Each row below holds a small network's activations on one input, seen along a few directions.
Each table varies a few parts of the input and shows all the possible inputs, shuffled.
Descriptions start from the smaller parts, as in this example, which fits no table here: one of 5 places around a ring, together with either a single point or (one of 2 separate values, together with one of 4 places along a line) or one of 9 places around a ring.
Shared parts are said once, and a part with two or three values counts as separate values.

Other details of the inputs shift rows strongly along three fixed directions, in all tables alike. That doesn't count.

Rows:
row 1: 8; -34; -14; 22; -3; -21; -2; -9; -10; -8; 14
row 2: -1; -7; -19; -21; -10; 4; -24; 29; -7; -8; 24
row 3: -10; 14; -41; -9; 7; 6; -7; 12; 13; 4; -21
row 4: -12; 3; 8; 22; 10; 6; -5; -23; 0; -12; -25
row 5: -27; 35; -14; -9; 2; 12; -8; 19; 15; 12; -23
row 6: -18; 41; 6; -17; -8; 19; -11; 22; 8; 19; -6
row 7: -5; -25; -30; 12; 7; -10; 18; -11; 13; -5; -22
row 8: -3; 0; 25; 17; 8; 2; 17; -30; 16; 6; -33
row 9: 1; -50; -43; 12; 9; -25; 5; 11; -21; -22; 18
row 10: 23; -15; 18; -2; -2; -4; 14; -24; -9; 3; 11
row 11: 16; -26; -16; 3; 7; -13; 20; -19; 0; -11; 11
row 12: 8; 11; -3; -8; -4; 13; -20; 24; -13; -6; 35
row 13: 16; -19; 8; -4; -4; -8; 19; -2; -3; -2; 31
row 14: 17; -9; 40; 6; -3; 1; 15; -29; -1; 11; -5
row 15: -4; 0; 14; 24; 0; -5; -13; -17; -1; 5; -18
row 16: 9; -17; 22; 16; 0; -18; 4; -20; -10; -21; -8
row 17: 31; 2; 41; -14; -9; 8; 7; -13; -15; 13; 24
row 18: 10; 8; -16; -15; 2; 5; 2; 9; 1; 1; 12
row 19: 8; 14; 26; -7; -15; 2; -15; 20; -12; -5; 14
row 20: -21; -21; -21; 21; 13; -11; -2; 1; -5; -9; -27
row 21: 7; 12; -8; -13; -9; -3; -20; 33; -11; -13; 20
row 22: -13; 33; 10; -20; -3; 21; -38; 19; 3; 7; -13
row 23: 24; -3; 31; -10; -5; -2; 12; -15; -11; 3; 33
row 24: 4; -33; -28; -1; 1; -20; 21; 1; -6; -13; 26
row 25: -30; 7; -36; 3; 5; -2; 5; 5; 16; -1; -27
row 26: 13; 26; 19; -24; -15; 22; -4; 23; -2; 18; 25
row 27: -25; 11; -37; 1; 13; -5; 1; 1; 15; -3; -28
row 28: -8; -12; 1; 20; 9; -4; 20; -26; 20; 0; -33
row 29: -4; 8; 37; 13; 8; 1; 16; -33; 11; 6; -28
row 30: 5; 2; 17; 6; 5; 3; 12; -22; 9; 5; -15
row 31: -26; 25; -23; 0; 13; 8; -27; 24; -4; 3; -30
row 32: 0; 7; 6; 3; 5; 5; 5; -15; 8; 9; -26
row 33: -5; -8; -43; -9; 0; -6; 8; 18; 7; -7; 16
row 34: -12; 9; 33; 13; 0; 6; 16; -23; 14; 9; -29
row 35: 16; 5; 51; 8; -3; 12; -7; -17; -17; -1; 18
row 36: 7; -33; -42; -2; 11; -26; 18; -2; -5; -18; 24
row 37: 1; -36; -11; 15; 9; -18; 3; 1; -18; -12; 7
row 38: 2; -1; 13; -14; -8; 7; -22; 14; -4; -1; 13
row 39: 0; 8; -39; -23; 1; -4; -4; 22; -6; -4; 26
row 40: 3; 16; -17; -20; -1; 4; -3; 26; 4; 4; 23
row 41: 10; 7; -21; -19; -4; 7; 0; 28; 3; 5; 26
row 42: 6; 20; 28; -10; -11; 19; 2; 3; 4; 17; 4
row 43: 22; -14; 17; -8; -11; 2; 13; -3; -9; 7; 23
row 44: -24; 21; -35; -1; 13; 2; -2; 5; 22; 0; -30
row 45: 2; 7; -13; -12; 0; 0; 2; 13; 5; 2; 16
row 46: 22; -24; 14; 2; 0; -8; 18; -18; -5; 2; 11
row 47: 9; 29; 26; -14; -13; 7; -22; 17; -16; -4; 11
row 48: -3; -7; 13; 25; -3; -7; -9; -16; -2; 4; -14
row 49: 17; 25; 23; -24; -16; 21; -5; 22; -2; 19; 31
row 50: 9; 26; 8; -28; -7; 9; -7; 17; -12; 10; 31
row 51: -2; 18; 29; -10; -8; 9; 3; 4; -1; 14; 7
row 52: -4; 13; 43; 11; 6; 4; 15; -37; 9; 8; -28
row 53: -27; 19; -16; 8; -4; 1; -15; 16; 8; -13; -38
row 54: -15; -10; -17; 14; 9; -9; 17; -13; 19; -5; -22
row 55: -18; 21; -24; 0; 8; 10; -2; 6; 23; 6; -33
row 56: 10; -13; 50; -4; -12; 5; -10; -11; -9; 1; 12
row 57: -12; 29; -1; -6; -1; 19; -3; 13; 18; 14; -20
row 58: 10; -30; -11; 7; -6; -23; 4; 7; -12; -26; 18
row 59: 2; 23; 1; -24; -7; 8; -8; 22; -4; 11; 26
row 60: 13; -14; 46; -4; -7; 1; -11; -14; -10; -1; 12
row 61: 13; -33; -19; -1; 0; -18; 22; -1; -1; -11; 33
row 62: 5; -33; -3; 14; 11; -18; 2; -4; -20; -11; 7
row 63: -14; -2; 11; 18; 14; -3; -7; -16; -11; -2; -33
row 64: -3; -17; -13; 11; 4; -6; 14; -15; 12; 1; -22
row 65: 14; -21; 27; 19; -12; -10; -2; -18; -17; 2; 16
row 66: -8; 1; 12; -3; 2; 4; -19; -10; 0; -6; -17
row 67: 2; 30; 30; -20; -12; 14; -5; 14; -4; 19; 19
row 68: -12; 25; 4; 13; 0; 5; -26; -3; 1; 10; -26
row 69: -1; -3; 16; 15; 11; 0; 17; -31; 13; 2; -31
row 70: 15; -20; 4; -2; -1; -11; 19; -3; -2; -4; 28
row 71: 14; -31; -32; 13; 2; -25; -7; -7; -16; -15; 22
row 72: -2; -1; -35; -3; -2; 7; -17; 32; -7; -14; 28
row 73: -9; 23; -9; -9; -2; 15; -6; 14; 13; 15; -21
row 74: -9; -3; 9; 8; 7; -7; 14; -17; 6; 1; -14
row 75: -10; -1; 17; 23; 4; 8; -4; -14; 2; -7; -15
row 76: -15; 10; -40; -6; 1; 7; -3; 17; 16; 6; -21
row 77: -5; -10; -20; 4; -1; -1; 10; -5; 9; 2; -17
row 78: -8; -11; -41; 6; 1; 1; -9; 20; -5; -19; 16
Description of these inputs: one of 6 places along a line, together with either one of 5 separate values or (one of 2 separate values, together with one of 4 places along a line).
Changing only the place on the line of 6 turns row 16 into row 58. The same change can be made to row 22. Which row results?
> row 56
Changing only the place on the line of 6 turns row 1 into row 15. The same change can be made to row 7. Which row results?
> row 46
Change only the place on the line of 6 in row 62. List by row number the other rows that result.
> row 9, row 20, row 31, row 37, row 63
Change only the choice among 5 separate values in row 4. List by row number the other rows that result.
> row 47, row 63, row 66, row 71
Change only the choice among 2 separate values in row 45. List by row number the other rows that result.
> row 40

Rows:
row 79: 7; -13; -53; 0; 10; -13; 2; 4; 3; -10; 14
row 80: 16; -3; -13; -12; -3; 3; -6; 10; -8; 15; 25
row 81: 8; 12; 35; -4; -9; 4; -12; 0; -17; -1; 19
row 82: -28; 21; -10; -8; -1; 13; -5; 8; 30; 0; -45
row 83: -3; 23; 11; -19; -10; 8; 1; 18; -1; 4; 19
row 84: -21; 19; 2; 4; -4; 12; 4; 8; 17; 11; -31
row 85: 6; 14; 10; -14; -3; 3; -17; 21; -19; -4; 24
row 86: 3; -30; -43; 14; 15; -12; 13; -16; 5; -10; -3
row 87: 6; 12; 13; -14; -10; 5; 4; 17; 0; 4; 28
row 88: 4; -10; -11; -11; -7; -4; 8; 23; -2; 5; 25
row 89: -5; -38; -31; 22; 9; -17; 4; -7; -3; -22; -1
row 90: -29; 19; -6; 11; 2; 10; -22; 10; 8; 10; -39
row 91: 10; -18; 47; 24; -1; -11; 6; -31; -11; -7; -1
row 92: 4; -23; 32; 26; -3; -9; 6; -25; -11; -3; -12
row 93: -7; -16; -44; -8; 9; -17; 16; 16; 3; -19; 13
row 94: -7; 23; -7; -2; 13; 4; -2; -8; 6; 5; -25
row 95: 15; 19; 1; -27; -6; 15; -17; 10; 2; 10; 7
row 96: 14; -28; 51; 13; -5; -7; 2; -34; -8; -10; -7
row 97: 0; -21; 12; 12; 1; -6; 24; -14; 5; -5; 2
row 98: -15; 26; 1; 7; 10; 8; -2; -21; 12; 8; -38
row 99: 22; 11; 3; -15; -9; 10; -7; 12; -11; 17; 26
Describe the family of inputs behind these rows.
> one of 3 separate values, together with either a single point or one of 6 places along a line
Changing only the choice among 3 separate values turns row 81 into row 83. The same change can be made to row 90. Which row results?
> row 88
Which other rows agree with row 95 in the choice among 3 separate values? List them by row number.
> row 79, row 80, row 86, row 94, row 98, row 99

Rows:
row 100: -8; 32; 38; 5; 2; 20; 12; -20; 16; 20; -21
row 101: -25; -3; -12; 8; -1; 6; -8; 11; 16; -10; -29
row 102: -17; 31; 45; 11; -10; 12; -5; -1; 4; 7; -18
row 103: 10; -59; -8; 31; 15; -25; 15; -44; -8; -12; -13
row 104: 5; -48; -32; 17; 6; -23; 32; -26; 19; -13; -13
row 105: -5; 0; -27; -19; -5; 0; -10; 48; -14; -8; 38
row 106: 15; 7; -36; -19; -10; 8; -31; 32; -7; 4; 23
row 107: -2; 19; -40; -27; 1; 11; -1; 39; 3; 10; 22
row 108: -3; 27; -59; -18; 2; 6; -31; 45; -8; 6; 11
row 109: -16; 19; -8; -5; 0; 21; 0; 2; 27; 13; -33
row 110: 44; -33; 33; 0; -10; 0; -2; -17; -24; 1; 42
row 111: 4; -26; -3; 22; 14; -11; 6; -27; -10; -3; -10
row 112: 38; -8; 40; -24; 1; -12; 25; -25; -15; -13; 48
row 113: 22; 2; -13; -9; -2; 5; -17; 14; -20; 0; 47
row 114: -5; 10; 6; 9; 1; 5; -15; -10; 1; 15; -31
row 115: -30; 36; 21; -3; -11; 17; -19; 20; 9; 15; -35
row 116: -20; -38; -46; 20; 2; -22; 7; 3; 16; -27; -24
row 117: -5; 40; 34; 13; -1; 18; -19; -16; 1; 19; -28
row 118: -33; -8; -56; 11; 8; -17; 0; 25; 10; -18; -23
row 119: -6; -26; -38; 22; 14; -23; 33; -26; 19; -13; -16
row 120: 37; -4; 27; -17; 6; -12; -7; -17; -28; -16; 42
row 121: -12; -27; -8; 23; 6; -15; 14; -9; 1; -23; -1
row 122: -6; 9; 14; -5; 1; 12; 10; -9; 12; 19; -18
row 123: -11; 28; 59; -4; 3; 2; -2; -18; -1; -14; -20
row 124: 13; 20; -20; -39; -14; 11; -8; 42; -2; 19; 40
row 125: -8; 31; 33; 1; -1; 13; 11; -12; 12; 24; -28
row 126: 27; -32; 58; -5; -17; -6; 11; -3; -27; -1; 49
Describe the family of inputs behind these rows.
> one of 3 separate values, together with either a single point or (one of 2 separate values, together with one of 4 places along a line)
Changing only the choice among 3 separate values turns row 103 into row 122. The same change can be made to row 111. Which row results?
> row 107
Which other rows agree with row 115 in the choice among 3 separate values? List them by row number.
> row 101, row 102, row 105, row 116, row 118, row 121, row 123, row 126
Change only the choice among 3 separate values in row 116. List by row number the other rows that result.
> row 104, row 106
